Here are a small network's activations along a few directions, averaged over the inputs that share one value of a field.
Related values have similar rows: they may be neighbours, one step apart, or belong to one group.

Values of LUS:
savo: [  1   5 -34 -38  21 -44  -7 -16 -19  48   4 -54  50 -35  28]
kopof: [ 28   7 -26  66  11  30 -35 -10  27  32  -6  24 -18 -14   1]
nug: [ 52  36   1  19 -38  16   9 -41   5  -6 -45  25  15  49 -20]
vurad: [-10  37  23 -64 -31  32 -43   5 -31 -39  36  51  13  12   7]
lal: [ 33  30  -8  54  -8   3 -23 -20  15  31 -56  18  -8  21 -15]
rurud: [-16 -10 -24  53  33  35 -51  31  23  19 -16  14 -26 -64  20]
gil: [-13 -21  44  35 -10 -19  65  35 -16 -22  45 -12 -23  24 -13]
rozug: [-20  41  16 -57  -7  12 -11 -22 -37 -33   7  12  18 -60  27]
nor: [-20  40 -22 -59  19 -16 -22 -29 -33  29  25 -42  31 -28  -5]
bele: [-31   1  66  15  -2  31  33  55  57 -30  27 -34   9  43   2]
rud: [-20 -68  -7 -10  -1 -55  44  16  24 -14   6  -5 -40  32 -34]
loz: [ 15 -97 -28 -14  12 -26  40  -4 -16 -15 -28   2 -18  21   2]
The values of LUS form 3 separate groups.
List the group mates of loz, in the order listed.
Answer: gil, bele, rud
List the group mates of vurad, in the order listed.
Answer: savo, rozug, nor

Values of MAS:
lok: [ -38   38   31 -102  -25  -27   27  -25  -48  -61   33  -12   32  -29
   16]
kaloz: [ 86   6 -65 -19 -34 -11 -61 -35 -59  53 -67  76  30   8   9]
kega: [  35 -116  -81   60   26  -71   74    8    5   52  -29  -62  -10   38
  -31]
vedat: [-61 -17  -5 -96  33  -5 -19  35 -62  -7  35 -41  26 -39  19]
teze: [ 21  90 -10  53   6  66 -58 -26  -5  28 -30   9  18 -48  13]
lese: [ -12   48   75 -101   -8  -16   31  -60  -48  -30   11  -24   30   52
   -2]
fak: [-14 -62  51  73 -13   9  65  64  58 -53 -19  -1 -42  68 -17]
divu: [ -2 -71 -33  77 -13 -61  81  31  41  -3 -29 -11 -61  14 -61]
kesop: [-33 -36  -8 -77  37 -15 -11  30 -17  35  93 -12  10 -95  42]
vol: [-45 -17  68  78 -17  40   8  61  37 -86  17  26 -65 110 -38]
fazo: [ -9 114 -11  63  -3  32 -90   3  68  34  21 -22  43 -28  28]
diz: [ 71  22 -12  -9   9  59 -45 -85  30  39 -36  74 -11 -51  22]
The values of MAS form 3 separate groups.
List the group mates of kesop, in the order listed.
Answer: lok, vedat, lese
List the group mates of divu, in the order listed.
Answer: kega, fak, vol
